Look-ups in named tables: a row name and a column name give one cell, copied from the table.

galo:
fields: fuzur, koro, vitapaz, litobeb, dogoti
tikem: [2947, 714, 5249, 6081, 4062]
kudas: [4043, 2312, 4823, 5249, 4138]
naf: [2923, 4277, 5279, 6163, 4309]
kat: [4129, 4693, 4172, 5107, 4280]
kobege: [4280, 3222, 5421, 5205, 4216]
boral: [4729, 1417, 5064, 4790, 4072]
kogutu: [4417, 8016, 4595, 5034, 4517]
kapo: [4620, 3861, 4794, 4858, 4234]
zomave: [4403, 8751, 4256, 4994, 4557]
pofefep: [6316, 8541, 5185, 3799, 4537]

What is the dogoti of pofefep in galo? 4537
What is the fuzur of tikem in galo? 2947
What is the dogoti of tikem in galo? 4062
What is the vitapaz of kogutu in galo? 4595
What is the koro of boral in galo? 1417
What is the dogoti of zomave in galo? 4557
What is the dogoti of kogutu in galo? 4517
What is the dogoti of boral in galo? 4072
What is the vitapaz of tikem in galo? 5249
What is the vitapaz of pofefep in galo? 5185
What is the vitapaz of kat in galo? 4172
What is the fuzur of boral in galo? 4729
What is the koro of zomave in galo? 8751
What is the litobeb of kat in galo? 5107
What is the dogoti of naf in galo? 4309
What is the dogoti of kobege in galo? 4216
What is the litobeb of kapo in galo? 4858
What is the litobeb of kogutu in galo? 5034
What is the dogoti of kat in galo? 4280

foro.csv
,demomep,lis,dapural,sekipal,sodeki,notam,ran,biv
buvi,-495,-971,2958,1718,5729,-2922,-692,-5866
zat,-352,2663,2630,-3899,2089,2342,-453,5009
zel,1670,-3582,-2011,-6157,-608,5702,-2099,1743
pezo,-1094,3467,134,4033,2331,-961,1645,-935
bisim,-1497,1972,220,-3754,2561,-835,-3888,-669
bipelar,-1009,-2369,-1186,-6740,2031,-3277,448,-1704
bedup,245,-1522,-3463,-1799,-8174,898,-4862,559
rafepi,-6975,-2807,-2164,3983,150,363,792,-1649
vov,-2731,5133,-5726,-1422,-3712,-3994,-1378,-976

demomep of bipelar: -1009
sekipal of bedup: -1799
lis of bedup: -1522
sodeki of bisim: 2561
ran of bipelar: 448
sekipal of buvi: 1718
demomep of vov: -2731
sodeki of bedup: -8174
lis of bisim: 1972
sodeki of bipelar: 2031
sodeki of buvi: 5729
Row with the largest ran: pezo

zak
fields: kitupem, fule
zesufe: [500, 235]
kabero: [382, 385]
mukag: [855, 656]
begotoz: [389, 668]
panop: [570, 757]
paduzo: [300, 700]

begotoz, fule: 668
paduzo, kitupem: 300
mukag, fule: 656
zesufe, fule: 235
panop, fule: 757
paduzo, fule: 700
kabero, kitupem: 382
begotoz, kitupem: 389
panop, kitupem: 570
mukag, kitupem: 855
kabero, fule: 385
zesufe, kitupem: 500
Which row has the largest fule? panop

Table suz
|  | zeval | gof | mezi | bak | vamapoz |
|---|---|---|---|---|---|
| gab | 25.575 | 26.850 | 37.663 | 59.774 | -23.252 |
| mogaz | 42.553 | 26.850 | 47.138 | 39.620 | 47.880 |
| sim | 42.553 | 41.637 | 43.348 | 46.338 | 36.025 |
| zibiziv | 42.553 | -2.723 | 49.033 | 32.902 | 47.880 |
| tovefu | 44.979 | 26.850 | 47.138 | 39.620 | 47.880 |
| zasob | 44.979 | 41.637 | 45.243 | 46.338 | 47.880 |
| zos | 42.553 | -2.723 | 49.033 | 26.184 | 47.880 |
| mal | 37.702 | -61.870 | 52.824 | 6.029 | 59.736 |
| peg | 37.702 | -47.083 | 49.033 | 12.747 | 59.736 |
| zesego | 32.851 | 26.850 | 39.558 | 53.056 | 0.459 |
| dogi | 40.128 | -32.297 | 49.033 | 19.465 | 47.880 |
| fakimev | 30.426 | 26.850 | 39.558 | 53.056 | -23.252 |
| nakaton | 42.553 | 41.637 | 45.243 | 46.338 | 36.025 |

zibiziv, vamapoz => 47.880
zesego, vamapoz => 0.459
zasob, zeval => 44.979
zasob, gof => 41.637
sim, mezi => 43.348
sim, bak => 46.338
zos, gof => -2.723
zibiziv, bak => 32.902
zibiziv, mezi => 49.033
zasob, bak => 46.338
fakimev, mezi => 39.558
dogi, mezi => 49.033
Row with the largest mezi: mal

nef:
fields: tep, rar, losanez
zel: [-9140, 7281, 4523]
lib: [-974, 4531, 4424]
zatuma: [-6043, -4033, -5585]
nak: [-1450, -2643, -798]
guk: [-9948, -3346, -4479]

lib, losanez -> 4424
guk, losanez -> -4479
zel, tep -> -9140
nak, tep -> -1450
zel, losanez -> 4523
guk, tep -> -9948
zatuma, tep -> -6043
zatuma, losanez -> -5585
zel, rar -> 7281
nak, rar -> -2643
lib, rar -> 4531
nak, losanez -> -798
zatuma, rar -> -4033
lib, tep -> -974
Which row has the largest rar? zel

teb:
	tipokab	rirufan	binonol	guz	tupivo	nemogek
rogudi	210	588	474	606	417	505
fuga	916	86	329	170	435	186
sazo	455	698	550	188	396	295
lum	553	502	426	509	404	467
lef	426	448	470	411	441	451
vev	469	459	459	431	444	469
logug	394	366	635	747	521	403
gigo	530	585	721	237	550	288

tipokab of logug = 394
tipokab of gigo = 530
tupivo of fuga = 435
tipokab of vev = 469
binonol of vev = 459
rirufan of sazo = 698
tupivo of lef = 441
rirufan of gigo = 585
rirufan of vev = 459
nemogek of sazo = 295
nemogek of gigo = 288
guz of gigo = 237
tupivo of gigo = 550
rirufan of lef = 448
tupivo of lum = 404
tupivo of sazo = 396
tipokab of lum = 553
tupivo of rogudi = 417

Table tolu
,zunud,napef,digobe,toraka,resosun,kup,bam,zes
zogu,68,221,63,110,13,134,46,51
letatag,68,228,63,111,13,131,46,52
kub,70,214,63,108,11,138,48,49
tif,65,235,64,114,16,127,44,53
badu,74,201,62,106,8,146,50,48
nurop,76,194,61,105,7,149,53,47
puzarop,67,235,63,111,16,131,45,52
deresod,72,208,63,107,10,142,49,49
zoku,76,201,62,106,8,149,52,47

badu, bam -> 50
nurop, kup -> 149
badu, digobe -> 62
tif, bam -> 44
badu, toraka -> 106
deresod, zes -> 49
Which row has the largest zes? tif

ragoma =
|  | tose | rimi | tisus | povivi | suk | mak | lazu | taninek | boz |
|---|---|---|---|---|---|---|---|---|---|
| ginozo | 7776 | 20610 | 4774 | -19377 | -8026 | -7490 | -427 | -36997 | 24655 |
| koz | -27179 | -26046 | 43268 | 33561 | 4366 | -44177 | -27044 | 56181 | 53661 |
| reg | 1894 | 8029 | 41926 | -29152 | -6759 | 33026 | 36750 | -33727 | -37752 |
| nar | 10646 | 47875 | 60954 | -58 | -19563 | 22488 | 27566 | -18635 | 19362 |
| zorez | 6038 | 47126 | 38544 | 27040 | 14025 | -36776 | -12718 | -8212 | -1963 |
| fifo | 15345 | -14608 | -22637 | -1766 | 1621 | -53493 | -15628 | 16657 | -635 |
| rovuz | 36864 | 10077 | 44831 | -19096 | 10267 | 38629 | 22577 | -44630 | -55901 |
| vedol | -24638 | 28351 | 51445 | -24748 | -58198 | 43726 | -56280 | -39033 | -25961 |
| togam | 15153 | 16179 | 14743 | -36367 | -11749 | 51601 | 66678 | 43201 | 54746 |
| devu | -18101 | -21280 | 52238 | -26167 | -2250 | 59389 | 13028 | -27123 | 9358 |
| nefusa | 20842 | 21540 | -74652 | 7663 | 8037 | -11696 | -4181 | 27695 | -6146 |

What is the tisus of nefusa in ragoma? -74652
What is the povivi of togam in ragoma? -36367
What is the taninek of togam in ragoma? 43201
What is the suk of reg in ragoma? -6759
What is the tisus of rovuz in ragoma? 44831
What is the mak of devu in ragoma? 59389
What is the lazu of nar in ragoma? 27566
What is the lazu of reg in ragoma? 36750
Row with the largest taninek: koz

Table pezum
,zat,pud,revega,fus
bif,23324,21987,20439,56086
gopigi,20226,18063,15559,73217
tig,21831,20095,18086,64346
somolab,21923,20213,18232,63833
sor,19602,17272,14575,76670
lani,15951,12648,8824,96859

gopigi, fus => 73217
bif, fus => 56086
sor, zat => 19602
gopigi, pud => 18063
somolab, fus => 63833
tig, pud => 20095
lani, revega => 8824
tig, zat => 21831
somolab, pud => 20213
bif, revega => 20439

lalid =
cols = fizone, sada, buz, zufufu, lepa, dinenab, bovu, votu
kipeda: [186, 128, 220, 100, 176, 198, 135, 107]
ponos: [124, 196, 112, 169, 90, 110, 171, 180]
tel: [210, 82, 196, 78, 233, 189, 100, 87]
sulovo: [175, 116, 212, 162, 219, 185, 120, 133]
zur: [150, 223, 48, 209, 92, 151, 174, 242]
vum: [166, 125, 233, 150, 161, 199, 145, 139]
putu: [148, 148, 158, 165, 90, 187, 150, 203]
lef: [171, 90, 196, 108, 213, 192, 94, 120]
fetufug: [122, 195, 132, 168, 109, 152, 220, 186]
lugefo: [101, 254, 146, 180, 79, 157, 217, 147]

votu of sulovo = 133
dinenab of tel = 189
fizone of tel = 210
bovu of zur = 174
buz of putu = 158
fizone of ponos = 124
buz of tel = 196
zufufu of kipeda = 100

bal:
         par  nem  zan  vaf  mazavi  komaz  lodug
vutu     3.9  7.0  5.7  2.9     3.4    4.5    7.2
fenekof  6.4  5.7  6.3  6.7     6.1    4.9    6.5
bani     5.8  7.3  6.7  8.9     3.9    6.2    6.5
gis      6.6  5.5  6.3  6.9     6.6    5.2    6.3
bufofel  3.5  6.7  5.3  1.1     3.7    4.2    7.2
rud      7.1  4.6  6.2  6.0     7.9    4.6    6.2

What is the vaf of rud in bal? 6.0
What is the nem of bani in bal? 7.3
What is the par of gis in bal? 6.6
What is the vaf of fenekof in bal? 6.7
What is the vaf of bufofel in bal? 1.1
What is the lodug of bani in bal? 6.5
What is the vaf of gis in bal? 6.9

Table teten
columns: dosev, vob, mideta
gunofa: [46.946, -70.601, -23.092]
mab: [10.157, 61.303, 30.223]
lev: [77.769, -40.602, 57.925]
kulapi: [-33.861, 11.222, 5.196]
nubitup: [5.940, -56.690, 73.610]
mas: [45.736, 19.906, 39.217]
sot: [-84.588, -0.604, -51.920]
tav: [-81.818, 74.952, 36.860]

What is the vob of nubitup in teten? -56.690
What is the dosev of nubitup in teten? 5.940
What is the vob of mab in teten? 61.303
What is the mideta of mas in teten? 39.217
What is the mideta of kulapi in teten? 5.196
What is the dosev of lev in teten? 77.769
What is the dosev of kulapi in teten? -33.861
What is the dosev of gunofa in teten? 46.946
What is the vob of mas in teten? 19.906
What is the mideta of mab in teten? 30.223
What is the dosev of tav in teten? -81.818

